A small network was shown many inputs. Here are its activations along a few directions, one row for each input.
In each table, some parts of the input vary, and every possible input appears once, in random order.
Descriptions start from the smaller parts, as in this example, which fits no table here: one of 8 places around a ring, together with either a single point or one of 11 places along a line or (one of 3 separate values, together with one of 6 places along a line).
Shared parts are said once, and a part with two or three values counts as separate values.

Other details of the inputs shift rows strongly along two fixed directions, in all tables alike. That doesn't count.

A family of inputs:
row 1: -4 -37 -62 10 -46 1 -15 -16 20 75 3 26
row 2: 17 12 27 46 -17 37 -44 4 -24 -5 -33 48
row 3: -46 -3 -47 -41 -1 -14 27 -2 20 40 -3 -33
row 4: -28 44 45 -39 32 -23 50 5 -9 -38 15 -66
row 5: -53 26 1 -55 25 -26 29 1 2 -16 8 -37
row 6: -37 -7 -22 -82 -14 -39 18 -25 22 21 21 -37
row 7: 48 11 71 56 1 17 -35 5 -26 -48 -19 42
row 8: 2 -1 -8 -35 4 -32 28 -9 7 -13 24 -41
row 9: 11 5 36 8 7 -2 -5 15 -28 -43 -8 4
row 10: -21 -12 -43 5 -13 8 -23 -15 19 50 -20 28
row 11: 24 -50 -28 20 -23 86 -77 10 33 45 21 60
row 12: 36 9 35 -6 65 57 -13 29 3 -23 36 14
row 13: 14 13 25 -14 19 -31 44 14 -1 -43 22 -49
row 14: 13 -41 -54 52 -41 23 -44 -4 -8 53 -18 65
row 15: -40 32 20 -41 26 -26 16 -16 22 -13 8 -18
row 16: 29 20 43 44 44 -8 27 1 -8 -54 5 -2
row 17: 2 -28 -46 -7 -30 -9 -24 -5 31 30 -5 36
row 18: 34 19 52 63 -16 49 -26 28 -55 -29 -34 20
row 19: 8 10 38 -12 4 -5 22 24 -20 -44 -6 -25
row 20: 9 19 30 -14 40 -40 34 1 20 -55 20 -25
row 21: -16 -25 -56 -10 -22 -6 17 2 17 42 0 1
row 22: 7 17 18 -6 37 -22 59 -7 -15 -39 23 -56
row 23: -13 -32 -66 3 -26 -1 -15 -17 32 55 -8 42
row 24: -26 -26 -64 -55 -28 -31 17 5 37 37 11 -15
row 25: 3 5 -3 17 -1 10 -4 -18 -19 19 -5 -15
row 26: 9 -7 -6 28 -52 36 -58 -20 -25 45 -19 38
row 27: -34 -26 -65 -53 -14 -39 7 -4 36 30 16 -4
row 28: -10 29 28 -2 36 -13 45 4 -13 -23 7 -58
row 29: -54 -3 -47 -39 13 -23 16 -11 18 34 2 -21
row 30: 40 -11 34 43 -41 24 -39 8 -30 0 -16 31
row 31: 39 21 53 83 25 28 -24 0 -30 -30 -24 28
row 32: 36 13 62 33 8 13 -12 15 -27 -59 -21 20
Each input here is: either one of 2 separate values or (one of 5 places around a ring, together with one of 6 places along a line).
What sort of input is row 3?
Answer: one of 5 places around a ring, together with one of 6 places along a line
Start at row 14 and move only the place on the ring of 5, one step at a time. The first step leads to row 29. Which rows follow, in order?
Answer: row 5, row 9, row 27

A family of inputs:
row 33: 40 -19 -5 74 -49 16 -36 -11 -26 34 -27 41
row 34: 34 3 38 29 3 13 -21 15 -22 -34 -1 24
row 35: 29 11 35 33 15 15 -15 7 -21 -30 -12 28
row 36: 11 18 29 31 -20 -2 -6 -12 -27 -8 -18 -5
row 37: -51 -9 -60 -60 -32 -48 10 -36 24 64 6 -16
row 38: -5 -24 -37 1 -29 31 -41 -6 3 60 -2 41
row 39: 14 15 32 33 11 -7 26 17 -41 -52 -20 -23
row 40: 37 -39 -25 49 -51 30 -60 3 9 42 -9 72
row 41: 5 15 27 27 14 24 -17 5 -8 -10 -10 9
row 42: 33 -17 -12 68 -17 42 -47 5 -6 30 -16 53
row 43: -12 5 -6 -26 28 -2 38 6 16 -3 24 -31
row 44: 11 0 11 14 18 25 4 7 -15 -16 9 -5
row 45: -27 27 19 -82 54 -37 61 9 14 -44 35 -74
row 46: 42 21 69 33 18 32 -7 23 -31 -56 -5 -9
row 47: -28 -26 -40 -38 -41 -5 -35 -14 41 53 5 31
row 48: -29 6 -13 -51 35 -32 37 -10 29 -18 18 -28
row 49: 8 -28 -43 16 -29 11 -33 -11 28 49 -8 53
row 50: -37 12 -13 -49 15 -56 54 -24 9 -8 16 -61
row 51: 2 17 21 -38 44 -19 54 16 13 -44 30 -59
row 52: -45 -5 -47 -46 -25 -36 15 -8 10 36 -9 -13
row 53: 36 -5 30 36 4 14 -16 13 -17 -39 2 19
row 54: -57 -20 -75 -59 0 -22 0 -22 50 59 18 -6
row 55: -17 -20 -44 -2 -36 -18 6 0 9 40 -17 5
row 56: 29 11 44 44 3 28 -26 5 -16 -27 -20 33
row 57: 3 12 22 -31 39 -11 36 11 0 -48 24 -48
row 58: 6 30 45 26 2 -3 20 17 -36 -48 -25 -22
row 59: 8 30 43 12 50 3 17 14 -21 -46 4 -21
row 60: -42 -19 -47 -45 -25 12 -18 -16 34 66 8 11
What is each input in this table made of?
Answer: one of 4 places along a line, together with either one of 2 separate values or one of 5 places around a ring
Changing only the place on the line of 4 turns row 48 into row 35. The same change can be made to row 44. Which row results?
Answer: row 38
Change only the place on the ring of 5 in row 43. List by row number the other rows that result.
Answer: row 40, row 42, row 49, row 51
Change only the choice among 2 separate values in row 36. List by row number the other rows that result.
Answer: row 58
